Each row below holds a small network's activations on one input, seen along a few directions.
Each table varies a few parts of the input and shows all the possible inputs, shuffled.
Descriptions start from the smaller parts, as in this example, which fits no table here: ring(8) and (point or (values(2) and line(4)) or ring(9)).
Shared parts are said once, and a part with two or three values counts as separate values.
(in the rows, 128 means zero)

Other details of the inputs shift rows strongly along two fixed directions, in all tables alike. That doesn't count.

A family of inputs:
r1: [155 126 133 135 132 109 117 177 147 114 155 137 114 125 117]
r2: [187 123 116 132 135 100 107 218 178 123 176 111 129 127 112]
r3: [ 97 119 146 111 124 150 133  71  80 153  70 147 135 127 138]
r4: [ 74 141 110 119 183 131 143 112 111 125 120 133 142 122 140]
r5: [162 102 155 145 107 120 118 138 143 126 128 139 115 126 110]
r6: [157 136 120 119 143 132 133 157 142  87 170  93 121 144 116]
r7: [177 107 169 141  73 142 128 148 134 148 130 138  93 135 126]
r8: [ 94 132 140 117 144 108 126 109 108 144 110 123 163 112 142]
r9: [166 105 144 126  96 132 119 147 127 127 125 143 113 126 117]
r10: [162 137 124 127 137 105 108 179 163 129 162 122 141 118 123]
r11: [112 121 146 117 100 136 132  89  96 147  79 145 129 123 130]
r12: [165 148 137 121 123 126 125 131 137 107 154 105 120 140 121]
r13: [ 65 133  82 128 175 149 159 127 145  99 136 121 155 126 118]
r14: [109 145  93 130 162 113 143 161 149 116 147 123 128 123 121]
r15: [ 70 128 130 120 138 178 153  89  95 144  94 126 128 132 147]
r16: [102 123 162 117 146 112 118  82  86 166  85 130 156 114 150]
r17: [ 58 128  79 112 188 141 138 104 111 123 138 127 150 136 138]
r18: [147 145 138 127 116 124 129 104 117 110 126 104 128 141 139]
r19: [110 133  73 147 160 144 146 153 164  93 155 117 143 125 117]
r20: [170 119 177 143  64 142 125 117 120 162 115 143  92 124 128]
r21: [ 77 122 131 128 156 146 140  77 106 134  88 135 145 128 131]
r22: [117 130 132 132 103 154 150 125 125 147 113 124 111 133 130]
r23: [156 143 122 135 135 110 118 174 160 119 163 140 117 123 116]
r24: [135 146  96 143 146 113 130 169 154 109 154 128 127 123 129]
r25: [ 82 127  96 119 151 120 131 115 125 126 138 130 139 134 130]
r26: [122 127  93 136 131 116 116 136 139 120 149 130 131 135 132]
r27: [147 123 153 148  73 147 134 114 115 150 105 131 104 128 141]
r28: [174 112 178 148  81 113 105 108 135 151 104 151 109 121 112]
r29: [146 118 145 128 101 105  96 116 127 144 136 149 117 131 126]
r30: [150 110 108 127 127 112 108 168 154 118 169 129 114 137 115]
r31: [123 140 164 112 113 118 132  71  95 130  96 110 129 141 139]
r32: [ 91 146 113 100 177 147 150  90 112 107 124  95 141 143 144]
r33: [111 134  69 127 146 157 148 154 141  97 147 124 142 124 126]
r34: [133 133 138 133 125 105 110 131 123 137 121 125 154 115 145]
r35: [179 116 166 129  69 125 108 117 117 152 102 155 106 119 118]
Each input here is: line(5) and (point or line(6)).
Changing only the line(5) part turns r33 into r35. The same change can be made to r34. Which row results?
> r10
Change only the line(6) part in r7. List by row number the other rows that result.
> r1, r2, r5, r9, r30
A walk changes only the line(5) part. It starts at r17 and steps to r25. List the rest of the walk in order.
> r26, r29, r30

A family of inputs:
r36: [197 137 156 129 104 102 118 157 143 155 132 103 100 142 134]
r37: [120 133  96 103 185 139 145 155 143 117 161  90 141 143 125]
r38: [ 37 115 113 105 161 160 146  68  78 140  84 139 141 132 143]
r39: [ 82 133  95 101 184 179 150 155 125  70 179 104 140 120 128]
r40: [159 144 133 117 116 131 128 160 133 121 150 106 125 131 136]
r41: [167 133 108 141 108  98 105 158 151 114 164 127 121 135 121]
r42: [110 132 176 140  83 139 128  51  82 132  67 135 139 116 146]
r43: [ 99 100 195 129 106 128 111  83  76 139  84 167 142  92 137]
r44: [108 115 173 139 102 157 132  66  96 113  90 140 126 119 125]
r45: [ 81 143  61 117 201 154 173 127 149  89 139 102 154 136 114]
r46: [161 141 110 138 124  86 109 152 159 128 159 123 116 142 120]
r47: [ 62 150  74 127 202 139 145 162 143 101 157 118 168 101 135]
r48: [196 119 146 137 121  88 104 176 166 169 120 139 123 132 111]
r49: [108 140 175 137 102 124 137  49  86 144  63 135 135 124 144]
r50: [179 131 126 145  87 114 129 159 158 178 126 133  93 152 123]
r51: [160 129 121 144 116 108 119 186 158 133 145 129 135 108 124]
r52: [185 105 135 139  80 141 124 161 152 153 136 149  80 139 110]
r53: [ 66 135  61 103 205 124 133 125 143  88 169 116 157 137 122]
r54: [ 94 102 185 125 101 122  99  50  65 113 102 167 130 122 137]
r55: [187 124 122 143  74 127 123 161 153 164 132 136  95 138 127]
Changing only one part turns r55 into r40. The same change can be made to r38. Which row results?
> r37
What is each input in this table made of?
> line(4) and values(5)
Change only the values(5) part in r50. List by row number the other rows that result.
> r36, r46, r47, r49

A family of inputs:
r56: [ 58 106 174 132 104 161 126  60  60 141  80 168 135 103 149]
r57: [152 128 128 145 115 107 107 134 148  98 147 137 128 123 113]
r58: [100 123  72 133 148 163 159 144 147 129 125 127 135 127 122]
r59: [106 131  95 115 162 175 157 149 136  65 169 104 135 127 118]
r60: [120 129 153 142 102 108 107  94 108 118 125 144 128 120 137]
r61: [123 130 173 128 126 110 112 121 103 141 114 131 145 105 147]
r62: [148 129 145 126 109 152 137 134 125 114 144 113 107 135 128]
r63: [ 69 135 171 128 142 133 151  30  82 159  48 138 129 131 138]
r64: [ 92 125  85 110 186 132 128 154 138 100 180 123 139 132 124]
r65: [145 127  85 140 120 149 142 188 165 137 153 133 108 131 120]
r66: [ 88 123  69 106 204 137 131 162 151  78 186 121 151 129 109]
r67: [216 133 129 155  74  76 107 144 174 156 119 126 103 154 111]
r68: [ 93 128 105 104 162 122 124 120 113 132 139 129 134 138 138]
r69: [222 123 179 143  93  81  96 178 156 149 126 132 120 117 114]
r70: [223 127 152 135  72 124 131 141 154 161 113 108  89 158 115]
r71: [222 134 158 142  91  79 112 168 162 183 104 115 119 136 121]
r72: [ 97 152  66 131 160 128 141 150 147  91 171 116 141 129 132]
r73: [ 91 117  78 131 158 169 151 168 155  85 166 139 139 109 111]
r74: [125 116 135 112 133 106 115  92 112 162  94 131 129 149 130]
r75: [133 135 155 117  98 153 137  98  99 136 111 118 110 136 142]
r76: [ 65 137 181 113 131 124 119  61  53 152  73 136 162  98 170]
What is each input in this table made of?
> point or (line(4) and values(5))
